Each row below holds a small network's activations on one input, seen along a few directions.
In each table, some parts of the input vary, and every possible input appears once, in random order.
Descriptions start from the smaller parts, as in this example, which fits no table here: one of 3 separate values, together with either a single point or one of 11 places along a line or (one of 5 places around a ring, together with one of 6 places along a line).
Shared parts are said once, and a part with two or three values counts as separate values.

Other details of the inputs shift rows strongly along two fixed directions, in all tables alike. That doesn't count.
These rows show it; all are for the same input, with only those details redrawn:
[ 10   9 -34  -1   6  -5 -24 -16  10   2   3 -24  22  -1  -2  10]
[ 15  -1  10   8   3  26   6  -4  -5  18  15   5 -16  25   7  -6]
[ 21   0  -4   4   4  27  -1 -10   0  20  16  -5 -12  25   6  -1]
[  8  10 -35  -1   6  -9 -25 -16  11   0   2 -25  25  -4  -3  10]
[ 17   9 -45  -5   6  -4 -28 -21  15   5   5 -31  24   0  -2  14]
[-3  7 -2 10  3 -4 -7 -3 -3 -3  1 -1 13 -1 -1 -2]
[-16   9   9  16   2 -16  -4   3  -7 -13  -4   8  19 -12  -4  -5]
[-10  10  -6  10   4 -16 -11  -2  -1 -11  -4  -3  24 -12  -4   0]

Table:
R1: [-16  -4   3   1  -7 -19  -6   4 -13 -14  -8  13   6 -25  -2  -1]
R2: [  7   3 -34 -11  -4  -8 -14  -3  22   0   0 -32  10  -7   0  15]
R3: [ 11   0 -32 -11  -6  -2 -20  -4  14   0   2 -26  14 -10   3  15]
R4: [-18   2  15  12   2 -20   5   8 -17 -15  -8  14  13 -16  -5  -5]
R5: [-33   9  34  21  -8 -17  12  23   3 -18  -9  15   8 -17   0  -8]
R6: [-21   1   6   3   5 -28   6   5 -10 -14 -17   8   6 -22  -8 -10]
R7: [ -7   7 -15   2   6 -24  -6  -2   2  -9 -12 -13  18 -13  -7   1]
R8: [-25  -2  23  -5   1 -22  18  10  -1 -21 -20  16   4 -14 -10  -4]
R9: [  7  -2  27  13  -8  27   8   7 -10  13  14  20 -20  20  12  -7]
R10: [ 11   3  13  10   5  20  12   0   1  17   7   3 -18  24   4 -11]
R11: [-25   6  28  17  -9 -10   3  21  -2 -16  -5  16  13 -18   3  -7]
R12: [ 22 -13  -5  -8   5  23   5 -11 -10  19  12   2 -27  17   4  -3]
R13: [ 13 -10  -5 -12   2  14  11  -7   7  18   4 -12 -26  14   3  -5]
R14: [-19  -3   9  -8  -5 -19  -4   7 -12 -23 -13  23  13 -20  -7   7]
R15: [ 17 -10  -7 -14  -6  21   8  -2   9  18  11  -9 -31  13   8   1]
R16: [-22  -7  24   4  -9 -11  10  17 -11 -14  -8  21  -3 -25   2  -8]
R17: [ 26  -8 -14 -22   9  19   5 -14   5  14   1  -5 -20  25  -3   5]
R18: [  5   4 -33 -10   3 -16 -12  -9  20   1  -5 -36  15  -6  -5  10]
R19: [ 13 -10  28   6  -9  30  14   8 -18  17  15  21 -32  23  11  -6]
R20: [-26   8  25  22   1 -18   5  11 -14 -17  -6  20  17 -14  -4 -10]
R21: [ 18   1  -7  -2   3  22   3  -7  19  23  11 -22 -14  26   5  -1]
R22: [  6 -13  32 -12  -7  27  21  13  -8   5   5  29 -30  14   6  -2]
R23: [  3 -11  31 -11  -7  23  28  12  -2   5   3  23 -34  17   3  -3]
R24: [ 10  -4 -38 -24   8 -10 -19 -19   5  -9  -7 -14  18  -6 -10  17]
The inputs of R20 and R11 match in every part but one. If R24 is changed in the same way as R20 into R11, which row does it become? -> R22
Describe the family of inputs behind these rows. -> one of 4 places along a line, together with one of 6 places around a ring
Start at R5 and move only the place on the line of 4, one step at a time. The first step leads to R2. Which rows follow, in order? -> R15, R23
Start at R1 and move only the place on the ring of 6, one step at a time. The first step leads to R12. Which rows follow, in order? -> R6, R13, R15, R16

Table:
R25: [-14   1  27  16   3   2   8   4 -14  -4   2  23  -1  -5   1 -15]
R26: [ -1   3 -32  -8   7 -25 -15 -14   5  -7 -11 -20  18 -13 -10   7]
R27: [ -5  -7  -3 -12   0  -5  -2  -3  -2  -9  -6   7   1 -14  -3   2]
R28: [-10   0  14   7  -3  -6  12  10   2  -1  -2  -3  -3  -2   1  -5]
R29: [-14   8  30  17   2   3   9   9  -6  -7   0  22   6   7  -1  -8]
R30: [  0   8 -31   3   6 -19 -26 -16   0  -7  -2 -14  28 -12  -6   7]
R31: [ -7  -7  32   5  -6   2  20  20 -21  -6  -3  26 -12  -1   2  -4]
R32: [ -5  12 -28   4  -1 -14 -27  -8  16  -5  -1 -19  25 -17   0   5]
R33: [-15  -4  24   4   5  -4  18   5  -8  -4  -6  17 -10  -6  -2 -15]
R34: [  0   3 -27 -19   0 -14 -17  -7  15 -15 -11 -13  23 -11  -8  18]
R35: [-3  5 -5 -5  6 -8  1 -2 12 -6 -8 -8  9  2 -7  4]
R36: [ 42 -10 -37 -25  -6  34 -12 -15  19  28  20 -33 -20  26  10  19]
R37: [ 33 -16  -7 -18  -1  36   5 -12  -7  25  15   3 -36  30   6   5]
R38: [-1  7  0 15  1 -7 -6  4 -9 -3  1 -1 16 -3  1  0]
R39: [-10   3  -1   1  -1 -10   1   3  10  -2  -6  -5  -1 -10   0  -5]
R40: [-14   5  29  23  -6   0   8  14  -9  -2   5  13   2  -1   5  -9]
R41: [ 28 -14   5 -15  -8  45  10  -2   5  28  18   5 -45  30  13  -1]
R42: [-4  1 11  7  2 -8 13 11 -8 -2 -6  2 -1  0 -2 -5]
Describe the family of inputs behind these rows. -> one of 3 separate values, together with either a single point or one of 5 places around a ring
The inputs of R41 and R32 match in every part but the choice among 3 separate values. If R31 is changed in the same way as R41 into R32, which row does it become? -> R38
Change only the choice among 3 separate values in R37. List by row number the other rows that result. -> R26, R30

Table:
R43: [-14   7  -6   9  12 -28  -8  -7 -12 -16 -12   2  26 -17 -11  -4]
R44: [  3 -11  -4 -12  -9   2   2   3  -2   2   0  -1 -15  -8   4   3]
R45: [ -5  -9  10  -5  -2  -3  13   5  -9   3  -5   8 -20  -7   1  -9]
R46: [-29  10  19  17 -11 -17  -2  18   3 -19  -6   8  21 -23   1  -2]
R47: [ -4   6  25  13   3  10  18   7   6   7   3   6  -8  19   1 -10]
R48: [ 26   3 -32 -15   4  15 -22 -19   8   7   7 -14   9  17  -1  17]
R49: [  6  -4  31  18  -9  30  18  13  -7  21  19  11 -31  20  16 -13]
R50: [ 22  -8 -37 -31  -7  13 -17 -10  19   6   4 -22  -6   0   3  20]
R51: [ -4  11 -16   9   9 -17  -6  -5  12   0  -4 -23  18  -6  -4  -3]
R52: [ 16  -2 -23  -1  -2   7 -19 -13  -7   8  11  -8   5   1   4   8]
R53: [  5 -10  15 -16  -5  15  16   7   2   1  -1  13 -21  12   0   3]
R54: [ 20   1  11   2  -4  36   9   3  12  22  16  -3 -21  35  10   0]
R55: [-28   7  27  14   7 -24   6   7 -17 -25 -15  28  22 -13 -12  -7]
R56: [-14   5  -3   4  -4 -16 -18   1  -8 -21  -6  10  28 -22  -3   7]
R57: [ 11   2  -5  11   0  12   1  -2   5  19  11 -14 -11  11   8  -8]
R58: [ -8 -10  30  -2   5   0  30   9 -13   1  -7  19 -25   3  -3 -14]
R59: [-15  -3   5 -12   3 -19  10   3   4 -16 -17   5   4 -11 -10   2]
R60: [ 11   5 -46  -3   8 -15 -31 -22   1   1   1 -24  24 -12  -4   9]
Describe the family of inputs behind these rows. -> one of 3 separate values, together with one of 6 places around a ring
The inputs of R44 and R45 match in every part but the place on the ring of 6. If R52 is changed in the same way as R44 into R45, which row does it become? -> R60
Change only the choice among 3 separate values in R58. List by row number the other rows that result. -> R43, R51
